Each row below holds a small network's activations on one input, seen along a few directions.
Each table varies a few parts of the input and shows all the possible inputs, shuffled.
Descriptions start from the smaller parts, as in this example, which fits no table here: line(6) and (point or line(9) or (values(2) and ring(5))).
Shared parts are said once, and a part with two or three values counts as separate values.

Other details of the inputs vary at random and push rows far along two fixed directions, the same in every table; ignore that.

Table:
r1: [  0 -47   8 -19  34  -3   4 -11  13   9   3  58  17 -19]
r2: [-21 -31   4   3  15  10   1  39  37   5 -15  64  23 -16]
r3: [ -2 -61  12 -12  47 -31 -37  22  13  -3 -26  10  24 -30]
r4: [ -4  71 -12  29 -37  -2 -10 -24 -20 -16  -6 -37 -14  21]
r5: [ 27  33 -22  33 -20 -14   7 -44 -42 -14  29 -36 -30  20]
r6: [  8 -30  -4 -18  13  35   7 -10  -8  15   5   8  -2   2]
r7: [ -9  28  15  11 -24 -70 -18  21   7 -11  14  45   5  16]
r8: [ 15 -25 -30  -8  11  52  34 -30 -13   8   1 -24  -9  10]
r9: [ -4 -40   4 -17  17 -14 -22  19   4   7 -32  52 -12 -31]
r10: [-17  73 -18  37 -32  -2  -8 -20 -23  -7  -3 -36 -14  20]
r11: [-17   9 -11 -16  -4  52  26  17   1 -18 -26 -31 -20   8]
r12: [ -8  -1   6 -36  -6  46  31   5 -12  -4  -7 -35 -21  10]
r13: [ 11   8  11  38   8 -81 -51  -1  26   4  24   6  -2 -22]
r14: [-17 -25  21 -26  -3  21  27   9  -8  -6   0  -6  -7   1]
r15: [-26 -37  19 -32  -1 -12   3  32  15  -8 -10  44  13 -24]
r16: [ 32  54 -20  12 -19   7 -11 -30 -25   7  37 -24 -15  39]
r17: [  9 -18  -4 -16   7  47  13 -14 -35   3  -8 -33 -34  -8]
r18: [ 14  21  10  18 -25 -50 -18  19  13  -2  37  57  28   6]
r19: [ 15  -2  -2 -15  11  58  52  -4  -5   4   7 -23  -3   7]
r20: [ 16   1  11  33 -20 -57   6 -10  12  -8  45  51  28  17]
r21: [ 14  -2 -32 -23   4  61  10  -2 -13  13  -6 -21 -11   1]
r22: [-13   9  37  17 -28 -69 -25 -22 -11  -3  19  40  18  -2]
r23: [-25 -62  22 -18   6 -22  27   5  16 -14  -5  45  15 -17]
r24: [  2  -6  -8  -3   2  44  15  25  22  -4 -16  13   4   2]
r25: [-10   1   8 -30 -11  46  18 -21 -21   8 -26 -38 -15  -5]
r26: [ 17 -16 -27 -13  38  41  -4   4  -1  11 -15 -63  16  15]
r27: [ 14  -4  -7   1  16  47  25  19  35  22   0 -63  -2  -5]
r28: [-15 -18  16 -27  11  16  40  -1  -4 -11  -1  -3  -5  -5]
r29: [ 10  66 -44  40 -11  13 -14 -14 -15   2  21 -19 -14  36]
r30: [ -7 -10  -2 -21  23  27  17  23  -1 -10 -20 -77  11  14]
r31: [  2 -40  26 -25   7   5   5  22  25  10   3  56  21 -11]
r32: [ 13   8  28  23 -20 -51 -10   6   7   0  47  54  25  16]
r33: [ -1  27   4  29 -34 -41   7 -46 -23 -11  17 -11   3  14]
r34: [ -7 -36  -9  -8  22   8 -22  13  29   1 -20  62  13 -16]
r35: [  9 -13 -23 -18  13  32  -1   8   3  20 -20  15  -8   3]
r36: [ -1 -35  11 -16   8   0   4  40  31  14 -17  63  19 -11]
r37: [-19 -10   5 -25 -13  21   5  -3 -11   4 -29  -6   2 -24]
r38: [-11  20  31  17 -15 -72 -11 -33  -8  -9  19  39  18  -6]
r39: [ 13  46 -17  35 -15 -25 -33 -10 -16 -20   8   3 -24   9]
r40: [  5 -25   2 -16  24  18  14 -18 -19  -3  -7   2 -21 -23]
r41: [-18  -6   3 -21  -8  18   6   2  -5  11 -44  -2  -7 -13]
r42: [-15  71 -19  32 -27  -1   6   5 -15 -19  16 -33 -19  35]
r43: [  6  52  -3  24 -10 -27 -19 -18 -22  -7   0 -82  17  28]
r44: [  2 -52  18 -11  37 -16 -10  41  38   4 -11  18  54  -8]
r45: [-10   4 -31   3  14  55   2   4 -18  -1 -30 -26 -36 -12]
r46: [-16 -19  11 -11  16   5  13  23  37   6  -8 -43  -4 -18]
r47: [  9 -25 -13  -2  32  19  -8   3  37  26  -4 -29   1 -17]
r48: [ 10  16   3  18 -16 -64 -44  -1 -14  -9  23  46  -3 -13]
r49: [ 22  36   1  14 -18 -30 -28 -22 -29  -6  27  -1 -24  11]
r50: [ -2  43  10  34 -17 -49 -23 -18  16   9  12 -49   2  -4]
Description of these inputs: ring(5) and (values(2) or line(8)).
Changing only the ring(5) part turns r5 into r23. The same change can be made to r48. Which row results? -> r15
Changing only the ring(5) part turns r1 into r38. The same change can be made to r29. Which row results? -> r10
Which other rows does r13 become when the values(2) part takes its other values? List them by row number. -> r3
Which other rows does r14 become when the ring(5) part takes its other values? List them by row number. -> r6, r17, r22, r32
List by row number the other rows that have the ring(5) part in common with r18. -> r2, r19, r20, r24, r27, r31, r32, r36, r44

Table:
r51: [ -9 -15   6  -7   1   6   9   6   9  -2 -11   4  -2 -13]
r52: [  0  17   5   9 -11 -17   3  -7  -2  -1  11  -3  -2   7]
r53: [ -4 -23   3  -5  17   7  -1   8  17   7  -8  -5   8 -12]
r54: [  3  13   2  10   0 -22 -14  -2  -3  -3   7 -18   4   5]
r55: [ -7 -16   1 -12  12  11  -2   4  -3  -2 -16   7  -4 -11]
r56: [-1  9  4  7 -5 -7  5 -1  2  1 12  2  1  6]
r57: [ -9 -19   5  -7   5  12   9  11  12   0  -7   8   1 -12]
r58: [ -5 -23   4  -7  15   2   0   4  14   6 -14  -7   5 -16]
r59: [ -1 -23   0  -5   8  14   9   0   3   4  -5   9   2  -9]
r60: [-11 -20   8 -14   4   7   5  10   3  -5 -14   5   0 -12]
r61: [  7  21   2   9 -10 -18   0   1  -3  -2  18   1   4  17]
r62: [-7 -9 -6 -2  4 12  1  4  7  3 -8  5 -1 -4]
r63: [  2 -11  -2  -4   5  11   0   0   4   6   1   7  -5  -8]
r64: [-2 -7 -4  0 10 11  0  2  4  2 -5  8 -3 -7]
r65: [-11 -16  10 -14   5   4   7   5  -1   0  -9   4   1  -6]
r66: [ -3 -25   3  -8   7   8   8  -3   1   3 -12   9   0 -13]
r67: [  0 -12   0  -8   3   8   1  -3   1   5  -6   4  -8 -11]
r68: [  3  21  -1  15 -10  -8  -6  -2   1   1  10   1   3   7]
r69: [ 1 -3  2 -6 -1 -3 -8 -2 -7  0  0  4 -6 -4]
r70: [  6  11   1   9  -9 -16  -6 -10 -16  -5  10  -2   0   8]
r71: [  0  21   3   8 -12 -13 -10  -2  -9  -4   3  -3   2   7]
r72: [ 2  7  1  6 -4 -5  2 -9  1 -2 13  3  4  5]
r73: [  9  19  -5  12  -2 -17 -12   1  -3  -4  11  10   1  11]
r74: [ 12  17  -2  14   0 -23 -13   2   4  -1  15 -13   9  13]
r75: [-1 13  2  7 -9 -8 -3 -3  1  1 -1  1  1  0]
r76: [ 13  12  -4  10  -7 -11  -2  -4  -9  -2  14   3   3  13]
r77: [-6  0 -4  2 -3 -3 -3 -2  3  1 -7  4 -3 -3]
r78: [ -6 -18   5 -11   5   7   9  -6   5   1  -7   7   3 -10]
r79: [ 16  37 -32 -10  -9  87  43  -5 -29  -1  -7 -98 -34  28]
r80: [ 2  3  0 -2 -2  3 -2  8  3  2 -2  6  7  3]
r81: [ -2  21  -4  11 -12 -20 -14  -4  -9  -6   6  -1  -2  11]
r82: [  8  15   1   6  -7 -18  -4  -5  -3  -5  18   8   8  14]
r83: [  1  14   6   5  -9 -22  -7 -11 -10  -8  13   3   4   9]
r84: [-1  2 -2  3  4 -2 -3 -3  0 -1 -5  6 -5 -6]
r85: [ -4 -14  -5 -10   7  11   0  11   7   2 -11  10   4  -1]
r86: [  4 -17  -1 -13   8  12  -1   7   3   5  -4  11  -1  -6]
Describe the family of inputs behind these rows. -> line(4) and (point or ring(8))
Changing only the line(4) part turns r56 into r61. The same change can be made to r62. Which row results? -> r85
A walk changes only the ring(8) part. It starts at r67 and steps to r66. List the rest of the walk in order. -> r78, r52, r51, r75, r77, r84
List by row number the other rows that have the line(4) part in common with r81. -> r54, r55, r60, r65, r69, r70, r71, r83

Table:
r87: [ 19  11  10  24  17 -65 -37  -1  11   0  28  21  17   2]
r88: [  0 -10   8 -19 -10   1  24  -5  -1   1  11  21  -4   7]
r89: [ 13  16   9  13  -3 -47 -21 -16 -10  -2  36  60   4  10]
r90: [ -9 -18   2 -11  22  19  -1  26  35   5 -24  -4   6 -22]
r91: [  5  38 -25  12 -20  34  12 -12 -34   1 -16 -41 -36  10]
r92: [ -5 -12  -6  -7   5  -7 -28  -7  -4   1 -15  -7  -3 -13]
r93: [ 15   5   6  36  -7 -55 -15 -12  13  -2  44  37  26  11]
r94: [ 15  28 -16  12 -21  -1 -13 -18 -32 -11   3 -13 -22   6]
r95: [ -2 -31 -15  -5  18  35   5  25  18  18 -20  16   1  -9]
r96: [-22 -21   7 -17   1  29  11  11   6  -5 -30  15 -16 -31]
r97: [-15 -42  26 -20  -3 -23  12   4   4  -5  -9  36  -1 -24]
r98: [ 13  14  12  13  -4 -55  -8   4  16  -2  25  -8  14  12]
r99: [ 21  23 -15   5 -13  27  30  -2  -9   4  29 -54 -14  31]
r100: [-16  -5  12 -19  -2  27  12   0  -9   5 -21 -46   2  -5]
r101: [  3 -30 -11 -27   7  32   0   0  -3   4 -16  35  -4 -10]
r102: [-29 -20   8 -16  11  16  -7  11  19   3 -29  -3  -5 -29]
r103: [-19  -3   7  -4  -6  -3   9   6 -11 -19 -14  11  -4  -4]
r104: [-24 -31  16 -16   6 -22   0  17  17 -10  -7  79  22  -6]
r105: [ -4  41 -12  27 -15 -29 -27 -11 -11   5  -1 -21 -10  11]
r106: [ 13  25   7  18 -18 -12   1  10   1   1  31  -3  19  24]
r107: [ 10 -41 -16 -15  19  36  -5  17  12   8 -10  13   3 -10]
r108: [-12 -31  -3 -12  17  26  15  29  18  -3  -9  12  13   1]
r109: [  6   0 -21  -1  18  32   2  14  10  14 -29 -36  -6  -2]
r110: [-18 -42  10 -15  17   7   5 -18   5   6 -21  -9   7 -26]
r111: [ -4 -17   9   2  -5  -4  13 -24 -13  -7  -5   9  -3 -15]
r112: [-12 -15   5 -22   2  17  18  -7  -5   5 -12 -48 -14  -5]
r113: [-20 -22  16 -12   1 -14  -8  16  29   0  -5  83  11 -21]
r114: [ -4  21  31  19 -31 -63 -15  -3 -11 -14  18  37  16   1]
r115: [ 17  30 -18   4 -16  36  32 -38 -27   0  17 -30 -15  25]
r116: [ 11  42  -5  -6 -27  39  30 -12 -28   0  12 -32  -8  31]
r117: [ 10  42 -22  14 -20  10   2 -11 -17   6   5   6 -16  24]
r118: [  5  -1   7 -12   8  24  15  15   8   6 -13 -43  14   3]
r119: [ -4 -36   9 -19  19  17   5  -5 -16   0 -16  17 -15 -27]
r120: [  8  45 -15  17  -2   2   5   6  -3 -12   6 -57   1  30]
r121: [ 25  18  -8  23   6 -13 -12  -5  -6   4  39   3  -1  17]
r122: [ 18  -9 -22 -11  19  33  -7   7   4   5 -19 -39  -4  -4]
r123: [  3  24   4  32 -12 -43 -25  17  28  -3  33  43  14   6]
r124: [  3 -40   4 -10  28  10  10  -2  21   7 -16 -10  18 -19]
r125: [-18  29   3  14 -10 -33 -15  -3  -7 -15   4 -19   3  14]
r126: [  4  21   1  12   5 -22 -22 -22 -20   1  14 -26 -12   4]
Describe the family of inputs behind these rows. -> ring(5) and ring(8)
Changing only the ring(8) part turns r93 into r108. The same change can be made to r124. Which row results? -> r120
Which other rows does r112 become when the ring(5) part takes its other values? List them by row number. -> r88, r97, r98, r99
Which other rows does r126 become when the ring(8) part takes its other values? List them by row number. -> r92, r100, r102, r105, r110, r112, r125
